These are the activations of a small network on made-up records, seen along a few directions, one row for each record.
After each row come some of the record's fields: Far, Kivet, Totuz, Pudid.
A field that a record lacks is left out.
Other fields move the rows too, some of them a lot.
In the rows, zero is written as 500.
Strong random noise was added to every row along 10 fixed directions; ignore it. To show where, here is one row again and again, with new noise each time:
510	346	366	555	376	444	599	575	460	500	459	435	671	347	424	477	459	595	487	658	677	452	564	513	418	429	523
586	436	559	564	640	561	390	478	455	483	555	562	396	555	518	496	491	530	448	465	527	570	516	508	480	446	557
572	439	484	514	543	515	499	428	486	491	524	582	471	549	559	514	463	447	456	394	501	567	584	408	604	455	576
457	370	338	472	532	438	534	489	447	482	395	403	592	516	542	579	458	468	465	506	496	519	514	468	633	451	528
591	343	512	588	552	494	450	536	410	449	459	532	486	492	518	443	478	589	388	565	604	578	492	471	524	430	545
719	389	549	698	479	457	455	474	384	429	490	658	463	475	567	312	503	576	276	496	669	630	519	355	541	428	542
413	389	472	440	357	568	533	446	624	615	607	550	584	430	523	576	478	405	573	474	533	374	586	591	386	466	624
606	591	383	571	407	353	377	462	407	553	407	550	738	258	622	332	565	614	338	471	529	536	548	518	530	470	445
557	418	404	513	465	403	404	516	441	534	343	463	677	413	635	439	552	593	377	530	514	511	464	586	507	489	487
440	450	476	566	453	640	654	505	540	543	607	345	476	490	255	390	415	437	529	554	631	356	427	505	479	391	486
479	541	590	579	574	619	445	432	483	528	586	570	421	482	295	352	470	507	490	522	527	376	307	520	533	345	425
490	464	359	485	468	465	557	495	493	535	442	428	644	439	443	512	480	523	532	534	527	418	506	535	498	445	469

348	482	295	565	264	390	588	445	522	573	635	385	649	332	556	629	514	401	510	495	603	426	685	513	281	529	574
Far=g2 Kivet=l4 Totuz=j2 Pudid=w1
497	364	568	571	560	618	622	660	420	392	554	309	353	586	333	400	374	499	414	605	694	601	463	400	623	437	544
Far=g4 Kivet=l4 Totuz=j1 Pudid=w2
675	621	553	587	422	494	532	577	497	501	457	506	550	498	465	283	567	625	428	512	547	482	507	464	512	521	392
Far=g1 Kivet=l4 Totuz=j2 Pudid=w1
530	564	558	442	450	410	391	530	433	491	360	630	628	323	514	301	494	597	396	538	449	562	376	417	814	473	432
Far=g1 Kivet=l2
721	568	543	656	363	409	540	450	482	491	417	594	550	496	616	338	595	552	345	433	549	544	487	432	475	542	446
Far=g3 Kivet=l3
534	396	396	369	501	400	534	527	534	484	290	537	637	542	602	604	502	581	555	525	417	514	531	498	639	553	485
Far=g3 Kivet=l2
410	356	622	470	566	675	512	516	595	519	592	384	345	617	434	525	473	452	562	523	454	406	424	645	381	479	614
Far=g4 Kivet=l3
396	436	425	439	411	465	524	425	593	517	584	617	441	582	561	724	507	286	574	472	510	448	546	474	449	524	587
Far=g1 Kivet=l2
583	541	439	541	538	438	610	521	481	438	497	544	499	574	438	586	494	533	593	513	541	501	604	373	492	480	483
Far=g1 Kivet=l4 Totuz=j1 Pudid=w1
693	550	562	343	633	655	594	704	554	476	406	265	482	565	383	366	403	666	584	467	488	610	602	533	576	570	473
Far=g2 Kivet=l4 Totuz=j1 Pudid=w2
599	382	506	475	698	406	504	740	358	339	368	414	472	551	457	699	481	753	561	724	505	657	612	487	451	556	493
Far=g1 Kivet=l4 Totuz=j1 Pudid=w1
328	411	360	599	516	490	531	346	500	471	603	451	363	681	595	746	541	217	466	429	496	459	469	421	443	472	605
Far=g3 Kivet=l1
561	511	466	584	534	421	515	521	406	476	480	376	540	386	508	435	496	590	425	494	535	613	586	505	464	519	528
Far=g4 Kivet=l3
525	587	446	588	476	477	438	379	502	551	542	414	486	540	602	415	569	350	378	333	469	517	449	549	451	556	478
Far=g4 Kivet=l3
450	518	501	545	424	484	363	454	496	541	432	524	518	539	662	391	573	371	323	457	476	485	354	519	625	455	455
Far=g1 Kivet=l3
518	413	596	547	356	544	440	478	576	612	483	478	570	406	564	315	580	532	407	530	549	340	318	689	304	482	526
Far=g4 Kivet=l2
672	581	533	658	596	434	254	381	424	478	531	740	493	479	663	542	654	591	430	443	481	536	554	526	257	461	487
Far=g3 Kivet=l4 Totuz=j2 Pudid=w2
369	599	315	509	456	370	429	476	378	518	407	454	696	292	494	467	529	507	454	557	487	431	376	539	560	423	370
Far=g4 Kivet=l1
334	485	308	585	525	413	406	599	393	471	526	180	499	375	555	561	506	444	335	571	604	630	549	555	467	539	517
Far=g3 Kivet=l4 Totuz=j1 Pudid=w2
310	484	480	521	571	476	513	389	448	431	475	460	381	592	441	557	480	314	415	494	398	446	256	387	740	460	427
Far=g3 Kivet=l4 Totuz=j1 Pudid=w2
566	568	531	482	448	584	626	439	646	569	561	509	481	599	346	449	484	466	640	475	516	354	454	530	341	537	485
Far=g3 Kivet=l2
578	545	392	465	390	495	522	439	575	590	460	423	572	542	635	474	584	392	494	357	508	490	553	546	399	627	501
Far=g3 Kivet=l1
676	608	425	494	618	408	380	529	418	469	362	568	590	471	596	475	554	659	467	430	415	596	554	525	498	528	415
Far=g4 Kivet=l1
464	561	493	544	591	479	407	497	451	467	588	503	410	503	475	564	498	451	498	509	487	556	473	456	526	485	502
Far=g1 Kivet=l2
453	462	576	484	366	562	479	657	545	562	488	340	614	396	493	442	553	616	472	675	551	392	427	692	341	527	446
Far=g3 Kivet=l4 Totuz=j2 Pudid=w2
478	485	445	445	452	545	519	557	568	557	544	509	614	398	407	535	511	570	644	582	570	380	563	652	277	493	527
Far=g4 Kivet=l1
513	504	411	570	465	615	698	554	509	493	538	195	469	525	384	369	457	436	449	488	627	510	538	450	495	494	514
Far=g2 Kivet=l1
432	685	458	454	566	504	450	507	523	559	531	512	525	540	464	631	566	461	625	486	433	407	494	585	470	506	377
Far=g1 Kivet=l4 Totuz=j2 Pudid=w2
811	645	753	520	423	540	452	477	564	527	491	738	474	480	614	248	581	648	440	366	424	518	533	539	458	586	480
Far=g4 Kivet=l3
438	434	365	614	527	449	495	485	447	459	531	281	440	596	656	617	528	365	359	442	499	534	548	507	425	535	589
Far=g4 Kivet=l4 Totuz=j1 Pudid=w1
585	476	540	502	329	499	624	458	550	539	555	616	572	397	571	486	483	531	506	441	513	527	678	416	498	524	596
Far=g2 Kivet=l2
605	443	447	536	471	419	415	496	519	510	435	498	545	644	695	646	655	539	500	501	512	445	464	655	215	589	454
Far=g2 Kivet=l4 Totuz=j2 Pudid=w2

Which values does each new row have?
375	480	436	442	464	423	410	551	445	506	482	491	613	279	440	546	501	622	541	647	556	465	485	599	402	456	485
Far=g2 Kivet=l4 Totuz=j1 Pudid=w2
564	606	639	425	396	506	439	542	528	525	533	754	571	384	579	412	480	548	464	418	456	612	657	385	694	484	569
Far=g1 Kivet=l4 Totuz=j1 Pudid=w1
427	734	604	539	612	592	347	421	464	556	675	530	398	397	459	372	465	443	433	365	402	537	463	500	679	445	458
Far=g4 Kivet=l2
423	437	500	489	658	432	473	436	416	381	392	557	365	699	561	630	522	415	456	491	363	571	354	365	807	450	490
Far=g1 Kivet=l3
443	597	423	644	558	499	523	440	464	467	661	528	347	582	403	602	505	380	531	505	553	452	481	397	490	424	430
Far=g1 Kivet=l2
648	664	646	567	707	497	386	502	369	411	520	662	380	481	434	438	495	715	491	455	426	628	558	408	561	442	435
Far=g2 Kivet=l4 Totuz=j1 Pudid=w1
582	690	550	552	658	605	428	467	564	552	536	512	378	697	386	510	617	505	619	464	445	339	322	638	255	482	356
Far=g1 Kivet=l1
436	395	656	277	683	520	444	515	503	475	263	560	513	591	550	601	502	629	579	533	191	533	338	562	755	514	479
Far=g3 Kivet=l3
529	486	553	498	404	512	534	407	582	536	575	509	489	568	666	522	547	370	430	349	428	473	541	500	435	581	583
Far=g4 Kivet=l4 Totuz=j1 Pudid=w2
556	396	523	390	260	373	563	503	548	546	309	724	702	401	697	473	492	533	443	464	439	518	537	389	734	503	524
Far=g1 Kivet=l2
511	666	379	474	372	369	525	582	449	538	402	521	749	292	474	469	537	628	564	577	501	453	539	494	519	511	369
Far=g1 Kivet=l1
465	472	574	395	494	526	488	594	462	497	448	545	562	388	481	487	439	606	561	568	451	574	594	464	685	456	543
Far=g1 Kivet=l3
481	521	557	425	568	549	394	607	446	481	558	649	507	396	439	538	441	589	557	568	543	619	646	449	581	418	520
Far=g1 Kivet=l4 Totuz=j2 Pudid=w2
558	303	552	638	546	395	432	449	367	375	450	681	408	520	645	452	511	523	296	511	566	683	477	361	608	440	592
Far=g4 Kivet=l3
377	575	293	506	377	363	592	427	558	565	329	294	624	604	537	499	593	319	459	465	404	319	260	573	537	556	330
Far=g1 Kivet=l3
544	469	522	692	415	564	502	552	509	535	606	205	379	580	522	318	538	430	309	520	665	546	410	560	330	627	535
Far=g3 Kivet=l2
